A small network was trained on invented records. Each row is its activation on one of them, seen along a few directions.
After each row come some of the record's fields: V, E, W, Y, D.
A field that a record lacks is written missing.
The largest differences between rows may come from other fields.
In the rows, 500 means zero.
Strong random noise was added to every row along 2 fixed directions; ignore it. To show where, here is one row again and again, with new noise each time:
[538 531 430 487 684 441 507 494 420 472 449 272 445 533 596 556 549 446
 272 432]
[545 514 412 493 708 432 515 510 382 477 441 204 397 553 614 581 561 430
 231 423]
[536 531 432 487 680 440 506 490 423 471 450 281 451 532 591 554 547 447
 279 434]
[422 322 335 510 557 255 459 294 210 501 496 389 499 709 325 681 439 453
 455 615]

[501 266 336 504 477 381 463 472 300 496 516 538 270 647 156 620 406 323
 835 655]
V is v2, E is e1, W is w4, Y is y3, D is d5
[386 693 565 361 549 292 404 246 568 572 548 912 727 575 214 529 413 529
 871 565]
V is missing, E is missing, W is missing, Y is y3, D is d5
[498 315 415 474 448 377 452 435 384 498 507 577 428 647 206 606 413 435
 819 655]
V is v2, E is e2, W is w4, Y is y3, D is d2
[499 609 515 448 630 511 532 491 519 487 515 545 486 498 455 475 462 492
 641 415]
V is missing, E is missing, W is missing, Y is y1, D is d2
[486 547 562 533 346 619 561 558 626 456 537 706 597 370 490 303 473 544
 611 528]
V is v1, E is e2, W is w4, Y is y2, D is d5
[416 512 447 503 406 350 495 443 351 558 546 524 491 620 385 654 512 471
 480 587]
V is missing, E is missing, W is missing, Y is y3, D is d5
[555 619 618 481 459 745 539 617 802 475 465 501 677 249 807 295 570 578
 297 457]
V is v1, E is e2, W is w3, Y is y3, D is d5
[580 491 545 571 437 711 538 698 607 404 529 325 428 403 727 379 569 475
 313 449]
V is v1, E is e2, W is w4, Y is y1, D is d5
[499 390 552 501 284 597 538 508 601 444 542 675 587 455 399 349 443 521
 693 666]
V is v1, E is e2, W is w2, Y is y3, D is d5
[456 638 583 502 355 510 507 504 580 526 531 526 679 461 674 527 588 647
 272 504]
V is missing, E is missing, W is missing, Y is y3, D is d5
[514 414 457 482 518 433 528 480 392 525 421 366 459 582 448 505 526 493
 464 545]
V is v1, E is e2, W is w2, Y is y3, D is d2
[620 615 495 506 631 656 494 727 598 447 451 213 362 395 763 449 624 407
 231 328]
V is v1, E is e2, W is w4, Y is y3, D is d5
[579 675 549 452 656 557 484 629 625 507 478 325 532 453 708 492 598 489
 289 358]
V is missing, E is missing, W is missing, Y is y3, D is d2
[563 273 407 590 388 577 535 571 392 411 508 309 357 525 535 449 500 439
 397 528]
V is v1, E is e1, W is w4, Y is y3, D is d5
[512 213 368 552 451 498 548 460 364 439 553 502 417 585 357 446 362 396
 676 621]
V is v1, E is e2, W is w4, Y is y2, D is d5
[590 437 517 596 417 744 558 721 589 410 523 380 319 364 656 382 542 440
 456 455]
V is v2, E is e1, W is w4, Y is y1, D is d5
[586 442 536 562 242 751 528 716 650 370 504 446 490 358 599 311 577 472
 422 536]
V is v1, E is e1, W is w4, Y is y3, D is d5
[543 234 458 584 308 682 602 613 547 412 496 523 439 446 520 350 421 488
 581 590]
V is v1, E is e2, W is w4, Y is y2, D is d5
[541 857 707 459 591 613 528 524 795 426 498 700 587 320 603 319 554 597
 563 300]
V is v1, E is e2, W is w1, Y is y1, D is d5
[552 799 558 442 776 486 479 507 541 506 467 402 458 461 574 451 582 458
 394 302]
V is v1, E is e2, W is w1, Y is y1, D is d2
[440 603 511 462 571 437 444 420 546 578 496 624 699 509 442 465 483 518
 551 498]
V is missing, E is missing, W is missing, Y is y2, D is d2
[407 555 494 535 573 370 453 354 416 573 517 442 557 582 559 627 534 569
 346 450]
V is missing, E is missing, W is missing, Y is y1, D is d5
[471 866 559 411 754 394 444 431 577 533 511 599 561 516 495 548 539 493
 548 318]
V is missing, E is missing, W is missing, Y is y1, D is d5
[360 613 528 492 549 277 440 256 459 631 522 645 802 603 491 597 477 684
 404 482]
V is missing, E is missing, W is missing, Y is y2, D is d2
[589 254 456 630 265 781 573 742 569 425 516 245 384 349 771 374 537 471
 256 546]
V is v1, E is e1, W is w4, Y is y3, D is d5
[519 496 437 495 664 403 502 481 344 569 502 273 345 603 580 587 544 422
 325 425]
V is missing, E is missing, W is missing, Y is y3, D is d5
[508 351 423 556 427 471 522 534 450 466 470 416 430 513 495 557 495 486
 467 537]
V is v1, E is e2, W is w4, Y is y3, D is d2
[433 399 486 504 405 395 495 468 376 587 498 514 492 599 433 640 480 557
 514 583]
V is v1, E is e2, W is w2, Y is y3, D is d2
[410 566 517 468 464 330 405 276 518 560 501 833 679 549 240 545 430 516
 720 527]
V is v1, E is e2, W is w2, Y is y3, D is d2
[416 209 326 529 393 396 497 443 190 484 563 338 424 714 337 649 400 400
 496 706]
V is v1, E is e2, W is w4, Y is y3, D is d5
[614 549 495 464 578 555 547 660 481 435 489 412 215 490 463 497 538 380
 600 452]
V is v1, E is e1, W is w4, Y is y3, D is d5
[519 640 550 481 577 487 496 500 653 471 481 663 456 417 442 483 515 464
 643 426]
V is v2, E is e2, W is w1, Y is y1, D is d5
[449 326 384 536 434 338 501 443 197 548 511 283 445 724 429 749 514 500
 365 608]
V is missing, E is missing, W is missing, Y is y3, D is d2
[454 167 419 586 243 481 514 443 333 503 558 522 461 548 393 586 396 534
 581 684]
V is v2, E is e1, W is w4, Y is y3, D is d2
[528 691 587 498 478 583 471 545 694 416 544 803 516 357 394 394 494 489
 755 428]
V is v2, E is e1, W is w4, Y is y1, D is d5
[521 326 388 566 367 581 539 628 437 441 524 275 498 520 643 523 529 499
 226 549]
V is missing, E is missing, W is missing, Y is y3, D is d5
[497  73 403 578 201 555 544 483 398 435 528 525 440 559 338 444 368 503
 715 698]
V is v1, E is e1, W is w4, Y is y3, D is d2
[489 576 608 504 441 537 512 465 625 521 532 593 625 393 644 434 513 604
 407 494]
V is v1, E is e2, W is w2, Y is y3, D is d5
[469 692 598 458 496 525 482 452 678 498 557 586 788 435 660 479 511 614
 365 418]
V is missing, E is missing, W is missing, Y is y3, D is d2
[638 736 687 439 485 781 516 677 922 412 489 789 576 176 616 234 523 557
 683 378]
V is v2, E is e1, W is w4, Y is y3, D is d2
[507 331 437 490 384 473 475 504 412 441 536 485 453 614 325 522 445 410
 642 671]
V is v1, E is e2, W is w4, Y is y3, D is d5
[439 113 293 526 452 252 463 365 100 531 508 394 271 820 144 807 385 386
 750 717]
V is v2, E is e1, W is w4, Y is y3, D is d2
[550 519 485 533 566 550 536 596 456 477 517 309 399 531 591 530 553 478
 412 426]
V is missing, E is missing, W is missing, Y is y1, D is d2
[535 551 496 490 624 556 563 611 515 506 493 280 349 476 672 502 561 411
 322 410]
V is missing, E is missing, W is missing, Y is y3, D is d5
[421 409 481 513 398 410 514 337 446 510 493 729 542 510 294 456 411 506
 676 600]
V is v1, E is e2, W is w2, Y is y3, D is d5
[537 578 612 448 435 591 460 419 733 394 518 782 735 373 445 314 443 559
 683 507]
V is v1, E is e2, W is w4, Y is y3, D is d2
[559 534 460 445 606 518 501 568 486 512 481 405 393 517 469 495 522 433
 583 482]
V is missing, E is missing, W is missing, Y is y3, D is d2
[405 611 583 539 430 440 498 430 472 540 549 565 649 530 569 579 532 633
 359 460]
V is missing, E is missing, W is missing, Y is y1, D is d2

Which values does each new row have?
[450 702 538 465 628 425 466 437 532 603 478 410 610 504 702 608 587 596
 231 391]
V is missing, E is missing, W is missing, Y is y3, D is d5
[425 647 545 460 479 413 467 408 537 529 546 580 684 525 557 559 511 609
 432 488]
V is missing, E is missing, W is missing, Y is y3, D is d5
[665 517 479 490 601 644 517 731 598 480 427 392 259 392 535 441 565 376
 564 416]
V is v2, E is e1, W is w4, Y is y3, D is d2
[455 448 436 425 583 349 437 372 377 571 496 547 475 635 248 548 444 403
 740 599]
V is missing, E is missing, W is missing, Y is y3, D is d2
[527 606 497 490 552 520 473 559 589 490 462 563 429 395 490 485 540 431
 495 396]
V is v1, E is e2, W is w2, Y is y3, D is d5
[617 649 638 437 503 682 506 603 828 440 520 770 536 299 487 291 473 489
 806 428]
V is v2, E is e1, W is w4, Y is y3, D is d2
[495 476 523 523 490 480 514 455 399 476 483 592 397 534 359 477 462 512
 657 481]
V is v1, E is e1, W is w4, Y is y1, D is d2
[548 880 677 419 689 699 509 606 848 461 462 676 588 259 639 287 568 513
 590 291]
V is missing, E is missing, W is missing, Y is y1, D is d5
[365 314 378 529 520 259 438 279 267 606 537 544 557 712 273 647 403 475
 635 628]
V is missing, E is missing, W is missing, Y is y2, D is d2
[410 667 547 407 630 265 415 266 466 638 534 651 672 620 395 627 473 569
 587 485]
V is missing, E is missing, W is missing, Y is y3, D is d2
[500 588 593 439 464 557 470 433 675 510 540 791 628 382 439 327 438 524
 704 522]
V is v1, E is e2, W is w2, Y is y3, D is d5
[526 467 474 517 500 608 535 567 555 483 528 453 541 429 607 344 474 451
 444 503]
V is v1, E is e2, W is w4, Y is y2, D is d5
[573 744 616 467 754 580 542 617 598 509 484 359 380 434 703 441 595 489
 388 265]
V is missing, E is missing, W is missing, Y is y1, D is d2
[576 700 634 450 424 664 501 622 763 461 512 664 665 332 584 318 569 552
 503 447]
V is missing, E is missing, W is missing, Y is y3, D is d2
[511 331 515 535 247 642 466 476 661 401 578 740 705 408 438 305 391 542
 684 646]
V is v1, E is e2, W is w4, Y is y3, D is d5
[565 295 452 574 429 616 574 625 362 445 490 186 325 529 679 496 524 481
 262 524]
V is v1, E is e2, W is w4, Y is y3, D is d5
[473 515 589 549 396 517 508 469 520 482 496 636 552 459 466 426 505 598
 511 494]
V is v1, E is e2, W is w2, Y is y1, D is d2
[580 847 640 495 537 652 533 667 778 436 511 564 558 315 724 378 630 564
 363 301]
V is missing, E is missing, W is missing, Y is y1, D is d5
[368 353 413 538 351 338 495 334 275 528 508 553 594 626 306 579 453 544
 517 664]
V is v1, E is e2, W is w2, Y is y3, D is d5
[581 324 505 535 342 658 552 629 517 422 550 392 387 477 567 369 481 464
 519 594]
V is v1, E is e2, W is w4, Y is y3, D is d5
[528 337 453 545 445 538 548 599 378 469 453 212 452 553 618 523 549 545
 235 555]
V is v1, E is e2, W is w4, Y is y3, D is d2
[596 756 605 433 652 614 481 617 738 500 497 457 576 378 687 401 583 498
 422 337]
V is missing, E is missing, W is missing, Y is y3, D is d2
[545 482 466 505 447 541 499 621 480 489 512 368 483 516 536 529 557 455
 414 528]
V is missing, E is missing, W is missing, Y is y3, D is d2
[481 563 447 423 650 376 447 445 436 542 496 521 438 586 347 564 482 402
 646 509]
V is missing, E is missing, W is missing, Y is y3, D is d5
